A small network was shown many inputs. Here are its activations along a few directions, one row for each input.
In each table, some parts of the input vary, and every possible input appears once, in random order.
Descriptions start from the smaller parts, as in this example, which fits no table here: one of 8 places around a ring, together with either a single point or one of 11 places around a ring or (one of 3 separate values, together with one of 6 places along a line).
Shared parts are said once, and a part with two or three values counts as separate values.
In the rows, 128 means zero.

Rows:
r1: [230  80 117 105 124 110 109 159 108 125 127 141  62 126 204 102  73 122
 141]
r2: [121 141 182 167 158  98  95 112 139 161 147 133 183 124  73 143 142 133
 114]
r3: [118 119 106 121  69 119 186 109 106  78 124 169  40 162 190 136  61  82
 135]
r4: [ 84 113 104 111 111  91 175  78 122 110 151 177 113 187 152 178 112 121
 145]
r5: [174  88 151 134 167  59 120  92 120 149 140 171 113 160 130 160 101 124
 144]
r6: [ 14 188 161 148  63 175 134 136 138 111 111  99 162  89  87 120 139  93
  81]
r7: [ 47 149 120 121 108 209 118 185 134 114 101  67 164  81 102  82 178 149
 109]
r8: [189  87 158 136  85  95 135 117  94 109 145 177  46 129 171 127  37  61
 145]
r9: [ 74 213 125 148 106 189 142 134 155 118  77  74 154  84  72 115 170 115
  84]
r10: [199  72 116  93 173  86  99 125 121 157 154 144 135 148 168 140 123 155
 151]
r11: [157 109  65  90 115 135 161 148 117  84 112 130  45 152 221 116  86 139
 133]
r12: [176 145  68 121 106 131 194 107 128  91  91 147  30 160 179 132  94 109
 141]
r13: [ 58 176 122 116 109 195 106 174 146 116  95  59 172  82 117  95 168 147
  75]
r14: [249 114 120 132 124 106 142 114 113 124 109 156  40 126 159 117  72  85
 148]
r15: [126 103  64  78 159 109 149 116 132 117 135 137 122 178 186 151 142 174
 142]
r16: [218  54 117 105 126 126 120 168  91 121 135 146  53 122 187  86  85 118
 172]
r17: [147 125 147 126 163 126  73 144 139 168 160 106 205 113 111 123 164 165
 121]
r18: [ 86 159 213 164  74 150  82 144 131 148 130 106 176  60  66 104 120  72
  92]
r19: [143 139  66 112 153 104 184  75 142 116 119 151 101 179 141 176 141 148
 153]
r20: [ 64 128  95 115 148 166 134 149 136 128 147 109 182 141 114 122 192 185
 146]
r21: [164 160 150 159 160 119 109 103 149 169 142 122 189 113  63 142 166 133
 129]
r22: [218 106 119 124 169  80 134  82 130 157 136 160 117 150 122 159 125 124
 159]
r23: [104 166 209 172 116 142  77 151 136 147 100  91 164  63  62  99 128  95
  80]
r24: [ 31 161 133 137 112 130 149  95 132 118 159 141 176 143  95 157 148 119
 109]
r25: [206  95 152 144 123  86 128 125 103 115 113 166  37 134 168 119  49  84
 133]
r26: [102 130 185 156 124 107 100 103 126 154 180 146 188 114  75 148 126 103
 123]
r27: [ 92 188  97 140 151 144 158  94 154 127 124 116 170 140  83 153 183 147
 116]
r28: [101 121  98 122 152  83 169  85 131 108 123 162  98 189 149 177 117 148
 138]
r29: [135 127 101 132 105 110 180 118 117  82  95 157  29 168 187 134  70 109
 126]
r30: [147 186 179 167 113 164  91 145 151 158  95  81 173  57  50 102 152 100
  98]
r31: [129 150 174 134 116 169  55 185 141 156 113  65 190  56  98  83 151 133
  88]
r32: [156  79 156 126 129  68 125  85 111 143 173 183 121 154 132 169  87  99
 156]
r33: [ 74 154  95 110 154 150 123 135 146 124 143  99 186 138 129 138 177 183
 111]
r34: [118 121 171 136 119 185  65 193 124 152 120  73 178  52  82  67 161 130
 120]
r35: [115  78  66  85 152 125 161 131 123 119 141 145 117 180 170 140 154 180
 179]
r36: [187  48 117 100 166 102 110 139 112 158 160 152 130 151 152 129 137 162
 188]
r37: [135  96 144 127 165 142  83 155 121 164 166 113 194 108  94 106 172 161
 152]
r38: [ 33 196 158 160 100 167 128 145 149 113  81  85 152  96  83 118 149 120
  72]
r39: [ 50 172 131 152 145 122 144 106 147 123 128 127 169 153  93 157 162 152
 104]
r40: [147  84  67  94 109 150 172 160 107  87 117 138  44 155 205  99 103 142
 166]
What is each input in this table made of? -> one of 2 separate values, together with one of 4 places along a line, together with one of 5 places along a line
The inputs of r20 and r37 match in every part but the choice among 2 separate values. If r27 is changed in the same way as r20 into r37, which row does it become? -> r21
The inputs of r32 and r4 match in every part but the choice among 2 separate values. If r18 is changed in the same way as r32 into r4, which row does it become? -> r6
A walk changes only the place on the line of 5. It starts at r16 and steps to r1. List the rest of the walk in order. -> r14, r25, r8
A walk changes only the place on the line of 4. It starts at r29 and steps to r28. List the rest of the walk in order. -> r39, r38
